A small network was shown many inputs. Here are its activations along a few directions, one row for each input.
In each table, some parts of the input vary, and every possible input appears once, in random order.
A made-up example of a description, with smaller parts first: one of 5 places around a ring, together with either a single point or one of 11 places around a ring or (one of 3 separate values, together with one of 4 places along a line).
Shared parts are said once, and a part with two or three values counts as separate values.
(in the rows, 128 means zero)

Other details of the inputs vary at random and push rows far along two fixed directions, the same in every table; ignore that.

Rows:
row 1: [163 115 126 158 119 157  99 148 112 152 112 116 138 130 140 123]
row 2: [140 130 138 166 120 159  81 107 118 132 124 128 142 142 135 115]
row 3: [101 149 180  81 105 101 155  91 102  96 117  80 154 125  71 160]
row 4: [133 117 115 152 147 161  83 124 131 136 118  98 137 144 128 100]
row 5: [137 116 114 152 143 161  87 133 136 144 115  95 132 133 130 103]
row 6: [148 138 134 162 123 142  91 112 102 149 123 131 164 155 148 112]
row 7: [153 121 129 159 118 161  96 142 144 157 115  96 125 111 143 114]
row 8: [129 130  77 137 158 109 134 133 158 121 186 241  86 154 197 120]
row 9: [166 127 128 158 114 149 107 151 111 167 110 117 146 123 149 118]
row 10: [128 122 118 154 146 158  80 112 133 134 121 101 142 149 132 100]
row 11: [ 89 144 111  49 141  67 218 144 180 103 166 160  64  86 127 147]
row 12: [109 130 164  76 110 105 166 123 116 111 103  57 138  97  65 158]
row 13: [139 112 117 156 140 159  83 126 126 134 119 106 140 144 129 111]
row 14: [128 121  63 128 167 124 143 164 194 136 174 202  56 116 192 106]
row 15: [166 120 131 159 112 157 101 150 118 157 112 115 136 122 145 125]
row 16: [ 83 137 112  52 146  64 203 123 146  74 174 190  85 128 118 163]
row 17: [157 114 126 157 122 166  95 147 123 146 114 109 130 127 136 122]
row 18: [148 123  77 135 143 117 151 171 170 143 175 227  66 118 202 124]
row 19: [153 123 121 156 130 147  95 133  96 148 115 127 159 152 138 113]
row 20: [ 83 135 179 102 106 105 172 100 123  99  98  75 150 109  64 153]
row 21: [129 114  64 130 168 123 133 153 163 113 180 229  72 149 183 119]
row 22: [163 121 124 157 120 150 105 149 105 162 110 119 148 130 144 117]
row 23: [167 132 133 160 108 150 109 149 114 171 112 117 144 119 153 116]
row 24: [110 132 167  76 106 107 162 122 100 103 106  71 144 112  63 164]
row 25: [ 96 138 185 104  94 100 179 107 101 103  96  93 159 115  69 161]
row 26: [147 120 128 160 127 151  86 121 105 137 121 126 153 156 138 120]
row 27: [125 115  58 127 174 124 140 162 188 131 174 204  59 123 187 105]
row 28: [ 76 134 105  52 154  60 201 118 158  77 174 180  85 123 117 156]
row 29: [117 140 165  76 105  91 172 124  83 120 102  82 163 115  71 159]
row 30: [143 111 117 156 136 159  86 135 131 143 116 102 135 133 130 115]
row 31: [148 127 125 159 128 144  92 122  98 146 119 129 163 157 142 114]
row 32: [112 136 168  77 103 104 168 125 122 116 103  55 136  89  71 159]
row 33: [ 92 146 176  86 108  98 151  84 112  97 113  76 151 112  65 151]
row 34: [161 124 136 159 110 166  99 147 132 155 116 107 125 116 145 121]
row 35: [ 87 149 123  61 133  53 206 113 137  82 173 207  92 119 124 160]
row 36: [156 114 124 158 124 154  93 141 108 147 114 120 144 140 136 123]
row 37: [138 126 139 183 116 150 111 126 112 151 105 138 160 142 142 112]
row 38: [131 119 141 182 118 166 101 124 130 134 108 127 141 139 134 117]
row 39: [ 88 151 171  77 120  99 153  84 119  99 115  62 151 121  69 142]
row 40: [152 116 124 157 128 154  90 132 103 139 117 124 149 151 134 120]
row 41: [134 128 129 161 134 153  79 104 132 135 126 110 145 147 138 111]
row 42: [126 133 129 162 136 157  79 100 135 136 122 110 139 138 133  96]
row 43: [120 138 174  77  95 109 170 131 111 114 104  66 136  93  72 166]
row 44: [ 99 120  73 153 170 124 147 139 195 119 169 222  70 135 185  99]
row 45: [ 88 155 121  60 135  46 211 114 130  92 172 210 102 120 128 153]
Each input here is: one of 5 places along a line, together with either a single point or one of 8 places along a line.
Question: Changing only the place on the line of 5 turns row 1 into row 12. The same change can be made to row 15. Which row results?
Answer: row 32
Question: Changing only the place on the line of 5 turns row 37 into row 38. The same change can be made to row 31. Which row results?
Answer: row 16
Question: Start at row 34 and move only the place on the line of 8, one step at a time. The first step leads to row 43. Which rows follow, in order?
Answer: row 17, row 24, row 21, row 16, row 3, row 2
Question: Change only the place on the line of 5 in row 3. List by row number the other rows that result.
Answer: row 6, row 8, row 39, row 41
Question: Start at row 11 and move only the place on the line of 8, one step at a time. The first step leads to row 14. Which rows follow, in order?
Answer: row 27, row 5, row 4, row 10, row 39, row 42

Rows:
row 46: [152 133 145 171 122 160  82 118  93 162  95  80 188 157 129 104]
row 47: [152 129 149 169 114 170  77 118 127 163 100  55 159 127 134 101]
row 48: [112 108  81 203 175 178  56 109 177 123 150 179 106 168 177  77]
row 49: [160 125  76 187 159 156  80 145 131 166 145 194 125 156 195  78]
row 50: [152 118 164 193 101 175  85 121 109 148  89  89 166 142 125 126]
row 51: [ 99 140 103 108 144  90 180 134 175 122 160 183  89 117 164 124]
row 52: [168 131 149 160 107 179  60 123 118 157 104  63 145 111 123 115]
row 53: [120 140  94  84 151  92 163 138 174 119 174 166  77 114 165 131]
row 54: [106 115  96 111 142 104 178 158 157 106 150 199  79 114 139 138]
row 55: [112 119 150 190 136 174  55  74 119 119  99  84 173 163 104  99]
row 56: [112 143 149  63 126  96 164 124 123 119 117  57 139 110  82 149]
row 57: [147 131 158 184  99 178  77 119 119 159  90  81 157 114 122 108]
row 58: [126 120  95  94 141  91 164 149 134 103 173 202  95 146 152 157]
row 59: [ 97 116  88 106 156  98 185 156 163 114 150 185  92 129 149 134]
row 60: [156 117 138 171 120 168  79 128  77 154  88  91 180 146 116 108]
row 61: [116 127 143  63 126 104 160 134 107 110 109  67 132 100  69 153]
row 62: [101 149 181 100  96  96 176 103 119 111 113  95 151 109  87 161]
row 63: [166 115 133 158 121 164  66 129  72 156  96  85 176 148 116 115]
row 64: [168 117 151 164 109 185  67 132 120 147 101  59 144 131 125 130]
row 65: [159 117  91 191 141 176  77 147 176 160 155 170  98 137 204  96]
row 66: [110 124  91 100 155  90 180 146 135 110 161 201 107 147 154 139]
row 67: [105 124 148  75 121 105 171 132 109 113 105  73 135 100  67 146]
row 68: [111 122 159  81 107 110 168 134 113 103 107  81 128  98  64 157]
row 69: [150  99  75 201 160 164  92 156 147 158 135 187 124 162 194  94]
row 70: [105 118  89 110 155  91 181 148 142 114 150 204  96 123 142 130]
row 71: [165 133 137 156 121 156  64 120  80 165 101  82 178 145 121 104]
row 72: [123 131 160  73 103  96 157 123  80 101 116 103 147 120  70 169]
row 73: [103 141 107 113 143  83 181 127 163 120 162 195  99 124 164 127]
row 74: [119 153 174  75  95  92 157 102 100 110 130  94 152 121  91 170]
row 75: [109 132 174  85 101 112 170 122 127 104 114  75 126 106  80 166]
row 76: [165 105  88 192 142 182  74 156 161 153 146 180  85 131 189  97]
row 77: [117 147 111 105 132  92 168 128 142 112 171 214  94 119 156 137]
row 78: [123 138 101  88 141 102 161 140 177 113 177 173  72 111 161 146]
row 79: [ 77 134  98 106 168  97 145  90 153  74 177 205  98 161 137 124]
row 80: [121 145 101  88 143  78 162 126 144 119 179 194 100 136 169 136]
row 81: [151 107 152 190 109 174  87 132 104 146  85  87 173 147 118 124]
row 82: [128 118 136 160 143 184  37  85 130 118 110  55 151 153 104 102]
row 83: [109 140 112 116 133  92 174 129 157 115 163 210  89 108 152 135]
row 84: [175 112  92 186 138 167  67 146 136 150 158 195 110 166 203 116]
row 85: [170 137 156 164  98 165  58 111  87 156 109  91 168 133 127 120]
row 86: [101 152 171  94 105  87 174 101 108 119 107  95 150  99  82 139]
row 87: [119 139  90  85 156  78 165 138 139 122 174 192 106 146 159 135]
row 88: [ 98 123 165  94 105 108 180 132 120 102 100  85 141 114  74 164]
row 89: [130 124 142 165 134 170  36  72  99 118 115  83 173 175 108 107]
row 90: [147 116 161 188 101 183  84 128 121 149  87  77 156 135 124 124]
row 91: [147 117  73 193 160 164  85 154 158 171 134 178 110 139 190  73]
row 92: [118 117  78  84 164  99 168 161 161 112 166 166  80 125 150 142]
row 93: [102 140 155  75 122  97 174 122 126 121 112  63 143 111  80 142]
row 94: [119 125 154  72 112 109 164 135 118 100 115  67 129 111  74 171]
row 95: [164 103  85 196 145 170  83 156 135 146 146 198 122 170 195 107]
row 96: [115 132 151  69 117  90 164 121  85 109 117  88 160 135  80 165]
row 97: [124 142 172  76  96  97 154 112  85 103 120 105 140 115  77 171]
row 98: [111 138  97  94 146  93 169 136 168 123 167 179  75 101 155 117]
row 99: [114 146 113 106 132  92 172 127 150 111 174 207  99 132 165 144]
row 100: [ 92 143 159  87 119  95 181 120 124 121 103  74 151 114  81 142]
row 101: [115 145 147  61 125  96 159 124 115 120 114  64 134  97  74 142]
row 102: [144 133 151 179 109 168  79 117 116 165  87  73 162 117 126  94]
row 103: [143 109 136 178 122 176  84 138 104 158  77  75 165 129 112 104]
row 104: [109 146 171  81  99 106 164 113 124 113 118  79 127  85  78 151]
row 105: [109 132  86  91 159  93 172 148 164 125 162 177  80 110 145 115]
row 106: [163 126 161 180  99 175  74 119  85 146  94 100 165 139 120 121]
row 107: [144 130 161 186 100 178  81 119 127 157  93  74 163 127 131 116]
row 108: [160 124 163 181 100 175  78 119  94 145  97  93 171 152 129 128]
row 109: [117 115 143 173 140 184  46  84 133 120 106  61 155 152 103  96]
row 110: [119 123  99 105 140  96 172 148 130 102 160 215  94 131 143 143]
row 111: [105 126 166  98 104 100 176 124  99 102 100 104 146 108  66 160]
row 112: [102 123 151  76 122 105 176 132 118 111 107  66 141 113  75 153]
row 113: [124 147  98  87 142  78 157 126 135 121 176 201  94 123 160 129]
row 114: [ 96 144 162  92 118  87 182 112 112 119 105  86 161 121  81 145]
row 115: [155 108  92 204 138 179  81 154 159 154 136 191  93 134 189  97]
row 116: [112 148 106 101 143  82 175 125 148 117 170 199 104 135 168 129]
row 117: [160 109  96 209 138 171  82 147 147 152 138 203 104 141 190 100]
row 118: [122 125 153  69 112 110 158 136 110 101 112  75 124  98  66 164]
row 119: [128 126  99  89 141 107 158 150 162 106 168 184  60 106 146 147]
row 120: [171 123  75 172 154 166  65 146 162 166 153 163  93 126 200  81]
row 121: [ 99 146 160  90 118  87 177 113 104 121 102  93 156 108  73 138]
row 122: [109 159 170  82 104  86 168  99  93 116 115  99 155 109  86 141]
row 123: [161  93  78 191 150 180  82 167 164 150 145 171  98 149 190 102]
Question: Changing only one part turns row 46 into row 93. The same change can be made to row 66. Which row results?
Answer: row 112
Question: Changing only one part turns row 77 into row 52. The same change can be made to row 95. Which row results?
Answer: row 94
Question: What do these inputs look like to the network?
Answer: one of 6 places along a line, together with either a single point or (one of 2 separate values, together with one of 6 places around a ring)
Question: Start at row 91 and move only the place on the ring of 6, one step at a time. The first step leads to row 102. Which rows follow, in order?
Answer: row 57, row 115, row 54, row 103
Question: Change only the choice among 2 separate values in row 95. List by row number the other rows that result.
Answer: row 110

Rows:
row 124: [ 94 143 139  72 131  79 173 105 117  94 144 137 129 131  99 151]
row 125: [147 123  96 154 138 137 127 157 153 153 144 175 101 122 177 111]
row 126: [152 134 178 145  89 155 103 122 100 153  82  43 168 108  97 131]
row 127: [146 117 173 153  94 159 108 130  84 140  75  57 177 127  85 140]
row 128: [ 98 148 141  71 128  76 172 104 111  96 145 142 133 131 101 152]
row 129: [155 124  91 140 142 137 115 155 151 149 153 167  96 124 177 114]
row 130: [ 88 136 143  83 127  89 182 115 139  95 134 128 116 114  96 151]
row 131: [101 138 144  77 118  92 188 131 142 106 133 121 107  98 101 154]
row 132: [ 98 133 132  68 133  90 177 126 137 100 137 117 109 108  94 150]
row 133: [131 116  94 156 148 144 116 143 164 135 146 171  95 129 167 109]
row 134: [ 86 140 145  84 127  86 181 107 131  92 136 137 122 122  96 150]
row 135: [132 129 167 141 113 153  87  99  90 130  89  48 181 141  84 124]
row 136: [129 135 179 153 101 150  93  92  88 132  87  61 187 140  90 126]
row 137: [144 118  88 142 149 143 113 153 158 141 151 163  94 129 170 112]
row 138: [131 131 103 160 142 130 111 121 138 132 155 197 119 152 173 111]
row 139: [149 107  87 148 146 140 119 162 135 136 145 182 105 143 166 123]
row 140: [192 112 118 211 123 204  34 148 112 191  96  86 160 141 165  85]
row 141: [131 116  87 147 157 139 107 137 154 130 153 170 103 145 166 109]
Question: What do these inputs look like to the network?
Answer: one of 2 separate values, together with either a single point or one of 8 places along a line
Question: Change only the place on the line of 8 in row 141. List by row number the other rows that result.
Answer: row 124, row 128, row 129, row 132, row 135, row 137, row 140
